A small network was shown many inputs. Here are its activations along a few directions, one row for each input.
In each table, some parts of the input vary, and every possible input appears once, in random order.
Descriptions start from the smaller parts, as in this example, which fits no table here: one of 3 separate values, together with either a single point or one of 11 places along a line or (one of 4 places along a line, together with one of 8 places around a ring).
Shared parts are said once, and a part with two or three values counts as separate values.
In the rows, zero is written as 128.

Other details of the inputs shift rows strongly along three fixed directions, in all tables alike. That doesn't count.

Table:
x1: [125 162 130 146 116 123 129 111 152 124 135]
x2: [ 88 135 127 156 107 105 168 136 157  92 115]
x3: [100 176 151 139 114 125 128 129 135 120 124]
x4: [161  93 144 146 159 182 142 174 137 157 104]
x5: [135 114 151 152 158 175 142 154 112 145 106]
x6: [166 106 147 168 136 176 140 181 151 141 108]
x7: [150 107 162 127 143 150 130 169 129 171 106]
x8: [110 129 138 125  94 128 155 174 147 144 112]
x9: [131  91 111 171 159 152 150 157 116  88 149]
x10: [ 98 166 172 139  91 142 141 157 138 141  79]
x11: [126 110 128 161 109 159 172 183 140 147 110]
x12: [114 167 187 134 137 129 159 196 166 168 119]
x13: [168 101 119 156 162 121 101 114 134 102 161]
x14: [158 100 129 151 146 180  99 130  79 129 129]
x15: [167 108 129 157 142 190 116 162 111 143 119]
x16: [148 110 106 161 182 141 141 108 157  98 144]
x17: [131 131 134 131 152  96 123 103 155 122 146]
x18: [122  98 104 127 167 126 106  75 122  80 117]
x19: [123 113 106 174 131  95 175 127 196  87 145]
x20: [116 188 161  43  81 120 186 182  90 180  74]
x21: [110 167 152 109 129 130 132 145 148 156 127]
x22: [106 137 115  94  92  76 104  87 101 144 164]
x23: [122 153 104 128 132 112 102  84 138  94 150]
x24: [119 144 118 127 146 100 131  84 169 115 142]
x25: [113 127 104  84 107  86  85  94  88 129 170]
x26: [143  99 106 119 124 143  67  69  73 110 123]
x27: [ 98 139 131 173 115 114 177 143 152 106 133]
x28: [158  76  94 145 143 177 123 150  83 136 148]
x29: [141 124 139 123 155 113 115 117 133 140 146]
x30: [117 171 130 155 120  86 143  98 194 101 150]
x31: [112 152 178 120 122 117 148 171 166 162  95]
x32: [ 90 160 119 105 121  95 129  77 164 111 110]
x33: [ 92 175 129 132 101  87 115  63 139 103 132]
x34: [129 114 108  82  84 142  87 118  60 176 142]
x35: [140 146 140 128 108 140 110 132 130 150 130]
x36: [123 131 131 182 130 122 191 175 188 119 148]
x37: [141 120 125  59 139 128 154 139  54 124  95]
x38: [126 117 107  91  87 155  96 124  55 175 132]
x39: [120 111 118 161 167 116 146  84 160  81 118]
x40: [110 138 136  86  73 104 104 126  82 179 143]
x41: [ 98 192 122  42  99  36 175  87 140 108 119]
x42: [113 102 108 148 116 126 139 116 114 107 126]
x43: [138 149 150  68 128  74 181 166 121 127 111]
x44: [101 160 161 128 125 139 144 128 123 156 111]
x45: [160  50  71 167 171 154 133 134 130  68 139]
x46: [144 123 133  92 131 162  93 124  86 183 129]
x47: [128 126 138 142 155 129 152 145 186 114 111]
x48: [113 136 119  90  91 157 106 152  68 171 134]
x49: [109 171 136 130  85 113 130 104 156 135 108]
x50: [142  90 132 103  97 142 102 151  74 174 126]
x51: [140 125 136 138 150 168 138 149 128 155 115]
x52: [107 122 100 121 112 113 109  81  86 114 152]
x53: [153  94  89 107 131 153  63  86  86 109 120]
x54: [148 108 103 139 144 118 102  98 157  80 134]
x55: [149  91  93 151 176 137 129  89 150  90 128]
x56: [145 120 142 156 176 184 153 187 143 136 121]
x57: [125 168 156 131 113 140 129 165 149 148 128]
x58: [122 118 110 114 168 131  93  79  95  99 145]
x59: [135 143 142 143 126  97 119 118 156 121 143]
x60: [133 131 148 134 122 105 116 137 160 116 118]
x61: [119 126 108 104 112 128 113 132 103 138 155]
x62: [150 121 147 120 107 129  95 132 114 154 118]
x63: [172  94 116 146 174 136  91 133 121  99 161]
x64: [102 125 111 113 104  63 123  97 148  99 144]
Each input here is: one of 4 places along a line, together with either a single point or (one of 3 separate values, together with one of 5 places along a line).
Question: Changing only the place on the line of 4 turns x44 into x46. The same change can be made to x26. Which row results?
Answer: x6
Question: Changing only the place on the line of 4 turns x24 into x17. The same change can be made to x8. Which row results?
Answer: x64
Question: Which other rows does x59 become when the place on the line of 5 takes its other values? List them by row number.
Answer: x13, x60, x62, x63
Question: Start at x59 and move only the place on the line of 4, one step at a time. The first step leads to x35. Which rows follow, in order?
Answer: x15, x33
Question: Start at x22 and move only the place on the line of 4, one step at a time. The first step leads to x36. Which rows follow, in order?
Answer: x28, x52
Question: Which other rows does x62 become when the choice among 3 separate values takes its other values? List them by row number.
Answer: x7, x50

Table:
x65: [118 127 122 101  83 165  37  72  57 171 124]
x66: [123 124 100 140 136  69 138  93 164  73 162]
x67: [199  38 111 164 188 201 128 204  82 125 142]
x68: [185  46 116 179 192 227 153 210  94 120 114]
x69: [120 125 106  52  85 113  65  84  51 172 145]
x70: [115 123 101  66  89 121  75  71  59 144 119]
x71: [122 143 110 123 153  68 133  69 173  68 142]
x72: [ 68 202 181 139  73 109 204 177 185 161  87]
x73: [127 163 193 119 117 166 168 218 125 191  85]
x74: [ 90 179 173 163  96 118 209 189 191 130  90]
x75: [140 124 100 204 193  94 116  56 223  36 167]
x76: [204  35 118 200 182 230  84 188  99 139 151]
x77: [136 120 100 165 199  83 163  85 200  42 155]
x78: [131 131 116  50 111 112  66  70  71 153 123]
x79: [121 160 184 121 120 149 167 197 147 181  90]
x80: [121 128 102  62  95 111  77  80  58 156 153]
x81: [118 127  93 143 135  54 141  77 180  68 167]
x82: [ 65 208 179 113  57 113 180 166 144 172  86]
Question: Changing only one part turns x65 into x76. The same change can be made to x70. Which row results?
Answer: x81
Question: Describe the family of inputs behind these rows.
Answer: one of 3 separate values, together with either a single point or one of 5 places around a ring

Table:
x83: [133 108  86  98 143 103  91  55 103  90 142]
x84: [139 126 142 191 155 147 147 152 178 106 130]
x85: [ 78 186 153  97  55  87 150 134 136 162 113]
x86: [130 131 126 117 132 115 126 123 130 125 133]
x87: [133 112 116 107 111 132 111 132  90 143 138]
x88: [134 111 111 124 108 152  76 106  82 142 141]
x89: [ 89 199 169  77  76  93 133 124 134 176 108]
x90: [115 151 171 122  85 163 157 209 107 197 104]
x91: [129 123 126 114 120 124 127 133 116 133 125]
x92: [139 105 102  90 125 123  86  97  80 132 145]
x93: [140 127 145 105 129 143 126 150 112 152 106]
x94: [ 82 193 141  85  91  68 132  78 151 130 114]
x95: [132 146 159 134 120 159 111 149 126 162 110]
x96: [ 81 194 155 166  95  86 160 122 204 119 129]
x97: [179  90 170 145 164 225 146 241  95 186  96]
x98: [131 112 123 173 143 131 175 162 164  97 127]
x99: [135 107 112  94 120 142  97 114  76 139 123]
x100: [177  64 101 120 168 164 100 133  83 117 131]
x101: [135 108 101  94 128 127  88  92  77 132 146]
x102: [137 104  93 193 166 108 102  61 194  65 166]
x103: [129 113 123 177 147 134 176 160 163  99 134]
x104: [139 123 139 166 171 138 170 154 172 102 120]
x105: [126 121 115 179 165 108 176 130 188  72 142]
x106: [127 121 106 114 142 115 113  85 116 107 137]
x107: [130 127 117 119 140 115 122 105 125 116 139]
Question: Describe the family of inputs behind these rows.
Answer: either a single point or (one of 4 places along a line, together with either a single point or one of 5 places around a ring)
Question: Start at x92 and move only the place on the ring of 5, one step at a time. The first step leads to x101. Which rows follow, in order?
Answer: x105, x99, x91
